These are the activations of a small neural network, seen along a few directions. Each row is one input.
In each table, some parts of the input vary, and every possible input appears once, in random order.
Descriptions start from the smaller parts, as in this example, which fits no table here: one of 8 places around a ring, together with either a single point or (one of 2 separate values, together with one of 4 places along a line) or one of 11 places along a line.
Shared parts are said once, and a part with two or three values counts as separate values.

Other details of the inputs vary at random and push rows far along two fixed directions, the same in every table; ignore that.
To show where, the next rows are all for the same input, with only those details redrawn:
[-41 -89   0 -20  13 -34 -44  -2  31   5   1  41  23  14]
[ 14  17   5  33  -8  33  27  10 -26  32   1 -26 -14  15]
[-49 -98   5  15   6   0 -27  11  14  48   4  28  -9  31]
[ 27  40   4  34 -10  37  36   8 -33  26   0 -37 -13  10]
[-25 -54   5  18   2  10  -8  10   1  38   3  10  -8  24]
[ 27  41   4  34 -10  37  37   8 -33  26   0 -37 -13  10]
[-41 -86   0 -19  13 -33 -42  -1  29   6   0  39  21  15]
[ 27  33  -6 -42   6 -43 -11 -17   8 -60  -7  -1  51 -22]

A family of inputs:
R1: [  3  -2  14  -4   2 -22 -19  10  10 -16  -7  -5   4  -5]
R2: [-26 -56  19  17   1  -2 -27  19  22  30  -1   7 -24  16]
R3: [-47 -91  10  15   9   4 -31  11  27  43   7  34 -28  20]
R4: [ 16  43   8  36 -18  33  23  21 -24   8 -12 -33 -47  -1]
R5: [  7  21 -18 -16  -3   7   5 -30  -4 -14  -5   3  21 -12]
R6: [-46 -83  15  19   3  -3 -39  21  27  31   1  27 -46  13]
R7: [ 26  38 -17 -45  13 -40  -1 -32  19 -56   1  14  49 -35]
R8: [ 10  22  -7  27 -10  49  28 -15 -22  36   4 -14 -17   8]
R9: [-36 -47  -8  12  -3  14  -6   9   0  37  -2  18  -9  26]
R10: [ 29  44   1 -41   2 -46 -26 -14  22 -67 -13  -7  31 -34]
R11: [ 21  37  17  34  -8  24  28  30 -30   7  -3 -38 -46  14]
R12: [ 19  43 -14 -49   4 -39 -15 -22  12 -73 -16   7  36 -34]
R13: [-28 -39   3 -22   3 -35 -33  15  21 -29  -9  30  -8   2]
R14: [-59 -87 -14  10   1  20 -18  -8   9  50   0  38 -12  30]
R15: [ 12  24   3  25  -8  41  37  -4 -10  51  35 -12 -19 -15]
R16: [ 13  36 -24 -53   3 -31   0 -31   2 -62  -7  17  51 -16]
R17: [ 35  50   7 -50   0 -36 -12 -18  26 -57  22   3  34 -52]
R18: [ 23  40  -2  32  -7  46  40  -8 -35  26   4 -25  -8   8]
R19: [-32 -55  -6  19  11   9   0  -1   3  41  10  25  -6  14]
R20: [ 28  53   6   3 -11   1   6   5  -6 -33 -13 -25 -18 -24]
R21: [-26 -54  21  22   3  -4 -24  26  12  18  -1  12 -37  12]
R22: [ 33  51   4  -2   1  -1  13  -3 -11 -28  -3 -17   5 -17]
R23: [-42 -88   4 -24  18 -39 -44   2  31  -6   1  44   7  10]
R24: [  7  24 -23 -14   3  -3  12 -23   0 -13  -4   5  20 -20]
R25: [ 28  40  21  40 -11  32  23  23 -15  14  -1 -36 -50  -2]
R26: [ 17  41  14  34  -9  27  31  32 -31   7  -5 -33 -43  13]
R27: [ 14  23   8  22 -13  48  29  -9 -13  46  32 -15 -14  -6]
R28: [ 28  33  -5 -44   6 -40 -18 -25  23 -58  -6   5  50 -29]
R29: [-37 -49  -4  10   0  11  -7  14   1  28  -2  23 -24  23]
R30: [-26 -58  19  16   2  -6 -21  25   9  28  -3   4 -23  23]
R31: [  3  23  -8  31 -14  41  23   3 -23  33  -8 -24 -17   9]
R32: [-59 -86 -20  13   6  11 -11  -2  12  53   3  41 -13  21]
R33: [ -3   3 -19 -55  14 -42 -11 -25  11 -57  -3  28  56  -4]
R34: [ 29  45  -8 -44   7 -36 -15 -25  18 -65  -7   5  31 -38]
R35: [ 10  21  16  31  -7  22  19  27 -25  21  -5 -37 -31  23]
R36: [-29 -56  -7  17  10   8   7   2  -2  42  10  21  -9  19]
R37: [ 16  30 -10 -11   3   4  22 -15 -20 -17   1  -9  19   8]
R38: [ 22  25  -1  -4  -1  -4   8  -4  -9 -14  -3 -14  19  -3]
R39: [-45 -78  -9 -19   7 -21 -46 -12  34   8  -6  39  18   3]
R40: [-45 -84   1 -26  19 -39 -42   4  28  -9   1  43   7  17]
R41: [ 12  27   3  -8  -7 -11 -11   0   5 -25 -15 -16   4 -16]
R42: [  9   3  -5 -44  11 -51 -32 -21  24 -55  -5  18  56 -23]
R43: [ 10   6  24 -11  -8 -13 -19   8  24  -2  20  -7   1 -23]
R44: [ 12  21 -16 -17  11 -16  18 -12 -10 -21   3   1  24  -2]
R45: [ 18  30  -3  -6   1  -3  11  -2 -13 -15  -4 -17  17   5]
R46: [ 13  42   6  30 -16  30  27  23 -29  17 -10 -34 -30  13]
R47: [  0   3 -12 -51  12 -50 -22 -13  19 -57  -8  20  55  -8]
R48: [  4  26 -25 -18   2  -6  20 -12  -9 -16  -1  11  20  -6]
R49: [ 12  23   0  32 -11  41  19  -1 -16  37   0 -23 -19   5]
R50: [ 11  27  -7 -12  -1  -2  -1 -11   1 -24 -10  -4   4 -20]
R51: [ 22  56 -19  -7   6   2  39  -6 -24 -18   2 -10  19  -3]
R52: [-28 -57  -2  13   4  17   0  -4  -5  38   7  19  -6  27]
R53: [ 11  29  -3 -15   6 -11   9   4  -8 -29  -4  -3   9  -1]
R54: [ 16  24  15  27 -16  40  20   4  -7  47  27 -23 -16  -9]
R55: [  7  -3  16  -6   3 -25 -13  16   6 -29  -6  -3 -13  -5]
R56: [  9  23 -11  30  -4  41  35  -8 -19  40   7 -12 -21   0]
R57: [  4  11   1 -51  11 -62 -29   3  20 -69 -14   9  39 -10]
R58: [ 15  44   5  33 -18  32  21  17 -24  17 -14 -39 -30   4]
R59: [ 25  39  -1  29  -9  49  38 -11 -25  29   6 -24 -13   6]
R60: [ 18  25  30  31 -17  31  14  26  -1  29  27 -26 -49 -15]
- Changing only one part turns R44 into R11. The same change can be made to R48. Which row results? => R13
- What do these inputs look like to the network? => one of 6 places along a line, together with either a single point or one of 9 places around a ring
- A walk changes only the place on the line of 6. It starts at R19 and steps to R18. List the rest of the walk in order. => R42, R22, R1, R21
- Change only the place on the ring of 9 in R37. List by row number the other rows that result. => R5, R8, R14, R16, R18, R33, R52, R59
- Which other rows agree with R42 in the place on the line of 6? List them by row number. => R9, R28, R31, R38, R39, R45, R47, R49, R54
- Change only the place on the line of 6 in R43. List by row number the other rows that result. => R15, R17, R27, R54, R60

A family of inputs:
R61: [-21 -24 -14  -2  -1   9  -1  -8   1  15  -2  17   7   9]
R62: [ 14  27  21  50 -12  47  34  29 -24  45  13 -34 -50  10]
R63: [  6  23 -13  37  -3  50  46   1 -37  40  -1 -19 -24  17]
R64: [ -1   8 -10  -5  -1   5  -1 -11   0  -7  -8   4   6  -2]
R65: [-17 -26  -2   4   3   4  -7   3  -3  10  -6   6   1  19]
R66: [-13 -13   5  17   0   6   7  18 -13  10  -6  -1 -24  20]
R67: [ -9 -28  13   3   2 -10 -14  15   6   4  -2   1  -9  13]
R68: [ -6  -4 -19 -12   6  -1   6 -20   0  -9  -2  18  15  -2]
R69: [  6   2   2 -17   0 -11  -5  -8   8  -5  14   5  24 -11]
R70: [ -8 -25  17   5   1  -7 -13  14   9  10   5  -1 -11   5]
R71: [ 13  11  13  -7  -4  -9  -9   4   8 -14   6  -8  -3 -12]
R72: [ 20  29  12  -8   2 -14   5  11  -1 -24   5 -13   1 -11]
R73: [ 10   5   7 -13   1 -11 -12  -6  11  -9   9   1  17 -13]
R74: [  8  20   3   5  -3   1   7   6 -16 -13 -13 -14  -8   7]
R75: [-15 -19   5   3  -2   1 -10   9  13   6   4  13 -24  -3]
R76: [ -8 -27   8   3   4  -4 -12   5   5  12   1   4   5  15]
R77: [ -2   4 -10 -11   1  -4   6  -6  -8  -9  -5   2  21  10]
R78: [-12 -25   6   4   0   4 -14  -3  15  21  10   9  -3  -4]
R79: [-15 -24  -8   1   4   9   1 -14   6  20  14  19  -2  -2]
R80: [-19 -22  -4   6  -1   0  -8   9  -1   5 -13   5 -17  10]
R81: [-16 -23  -3   6  -1   2 -15  -2  13  11  -7  11 -12  -3]
R82: [ -7 -26   2   5   4   6   2  -5   3  26  20  12   1   4]
R83: [  6  26  -7  -8   1 -11   5   6  -9 -28 -12  -4  -3  -6]
R84: [-11 -26   8   6  -2  -1 -19   1  18  14   4   7 -10  -8]
R85: [ 23  23  -1 -13   7 -13  11 -11  -1 -17  12  -2  26 -13]
R86: [  9   6  10  -6   4 -17  -1  13   1 -19  -1  -5  -1   5]
R87: [-14 -26  10   3  -3  -2 -18   7  17  12   7   7 -17  -5]
R88: [  8  25  -4 -14  -3 -10  -5  -5   5 -25  -9  -2  -1 -18]
R89: [-13 -25   4   6  -3   4 -17  -1  15  11  -1  10 -15  -8]
R90: [  6  24   2  42 -16  48  29  14 -30  33  -9 -26 -46  11]
R91: [ 13   5   9  -2   2 -14  -8   4   3 -15  -7  -8   8   0]
R92: [-11 -30   7   3   2   1  -4   4   5  24  13   6  10   9]
R93: [ 9  2  1 -6  1 -7  4 -1 -4 -1  3 -3 22  7]
R94: [ 19  27   1  -6   0 -16   0   2  -6 -27 -13 -16  13  -1]
R95: [  1   8  -8 -18  -3  -2  -1 -17   8  -6   8   8  17 -14]
R96: [-18 -27  -5   8  -2   5 -14  -1   5   8 -12  12 -12   5]
R97: [ -2  10  -5  -2  -1  -3   2   5  -2 -15  -8   4 -12  -4]
R98: [ 17  23  -7 -16   5  -7   9 -19   4 -13  14   3  20 -22]
R99: [ 10  27 -11  -9   0  -2   5 -10  -7 -20 -14  -7  14  -5]
R100: [  5  14 -17 -21   6 -10   5 -25   6 -19   3  15  22 -17]
R101: [ 14  28   3  -7   3 -17   7  12  -8 -28  -6 -13   2   2]
R102: [  2   7  -3  -9  -1   0  -8 -13  10  -6   3   5   5 -13]
R103: [-18 -25  -6   8   1   0 -12   3   2   6 -15   7  -9   8]
R104: [ 15   9  11  -5  -1 -11 -11   0  11 -14   3  -6   6 -17]
R105: [ -7 -28  15   9   2  -5 -14   9  11  14   3  -1  -5   3]
R106: [ -2  -2 -13 -12   9  -8   8 -11  -8 -15  -3  10  20   7]
R107: [-15 -30  -7  -1  11  -4   2   0  -3  10   2  13   9  18]
R108: [ 23  28   8 -12   2 -13   0  -5   1 -19   5 -13  22 -13]
R109: [  8  29  -4  -9  -2  -7   3   1   2 -23  -4   0  -7 -15]
R110: [ 13  26  -7 -14   1  -9  11  -3 -10 -17  -3 -11  26   4]
R111: [  4   7  -1  -3   0  -9  -4  -1  -5 -21 -15  -5   6   3]
R112: [-14 -25   1   0  -3   4  -8  -6  11  23  15  12   7  -2]
R113: [-18 -27   5  -1  -3  -1 -20   4  16   5   2  13 -19  -5]
R114: [  9  25  -9 -13  -2  -3  -1 -16   6 -16  -5   0  13 -16]
R115: [-10 -31   0   1  10  -3   1  -1  -1  14   7  12   8  16]
R116: [-13 -23   6   2   2  -9 -10  16   0   2  -7  -1 -10  16]
R117: [ 14  27   5  44  -9  45  34  17 -34  43  -3 -36 -25  26]
R118: [ 16  30   6 -12   0 -12   0   3   8 -26   7  -4  -1 -21]
R119: [-20 -22 -12  -6   0   5  -5 -10   8  17   4  17   7   2]
R120: [ 32  72 -14  20 -13  39  48  -3 -40   8  -7 -37  -2   3]
- What do these inputs look like to the network? => one of 6 places along a line, together with one of 10 places around a ring
- Changing only the place on the line of 6 turns R114 into R88. The same change can be made to R76. Which row results? => R67
- Changing only the place on the line of 6 turns R89 into R95. The same change can be made to R81. Which row results? => R119
- A walk changes only the place on the ring of 10. It starts at R83 and steps to R66. List the rest of the walk in order. => R101, R86, R72, R62, R118, R75, R109, R97
- Change only the place on the ring of 10 in R79. List by row number the other rows that result. => R63, R68, R82, R85, R98, R100, R106, R107, R115

A family of inputs:
R121: [-35 -60  11  30  -7  32 -20   4  29  63  20  24 -58 -12]
R122: [-19 -20 -14  22   0  26  22   4 -24  36   0   3 -19  24]
R123: [ -3  -5  -8   7   0  15   7 -15  -7  18  -1  -2  16  15]
R124: [ 24  56  -2 -11  -3 -16   1   6  -6 -53 -25 -18  -1 -12]
R125: [ -6 -17 -21 -43  15 -45 -27 -30  14 -47 -18  25  59 -10]
R126: [  3 -13  30  54  -8  39  20  36 -16  60  17 -25 -51  23]
R127: [ 12  17  20   4 -12   2  -8  12   6  -1   4 -19  -6  -9]
R128: [ -9 -32   0  16   8  17  16   1  -6  42  22   9   1  23]
R129: [ 18  35  -3  16 -15  37  31  -7 -24  25  11 -21   8   2]
R130: [ 19  56 -27 -21   4  -9  18 -19 -17 -41 -20  -3  28  -4]
R131: [ 13  28   3  -8  -3 -16   3  15  -6 -37  -8 -10 -10  -9]
R132: [ 27  40   6  16  -7   5   5  10 -12 -13 -21 -33  -9  -4]
R133: [ 42  60  -8  -9   6   2  36 -13 -24 -26   6 -17  25 -11]
R134: [-39 -58 -16  -6   2  13 -19 -30  33  39  21  47  -4 -17]
R135: [ 15  32   3  28  -6  40  37   2 -26  44  20 -29  -3   6]
R136: [  2  19   0   2  -4  -3   1  17  -9 -20 -18 -12 -26   4]
R137: [-37 -79  13 -12   7 -30 -54   6  32  -2  -6  26   0   9]
R138: [  1 -14  17 -38   5 -51 -39   3  39 -34   8  11  26 -21]
R139: [-11   2 -22 -29   4 -17   2 -14  -2 -32 -15  18  23   4]
R140: [-18 -48  16 -18  13 -39 -33  13  25 -22   4  25   0   0]
- What do these inputs look like to the network? => one of 2 separate values, together with either a single point or one of 9 places around a ring
- Changing only the choice among 2 separate values turns R127 into R129. The same change can be made to R132. Which row results? => R125
- Change only the choice among 2 separate values in R135. List by row number the other rows that result. => R138
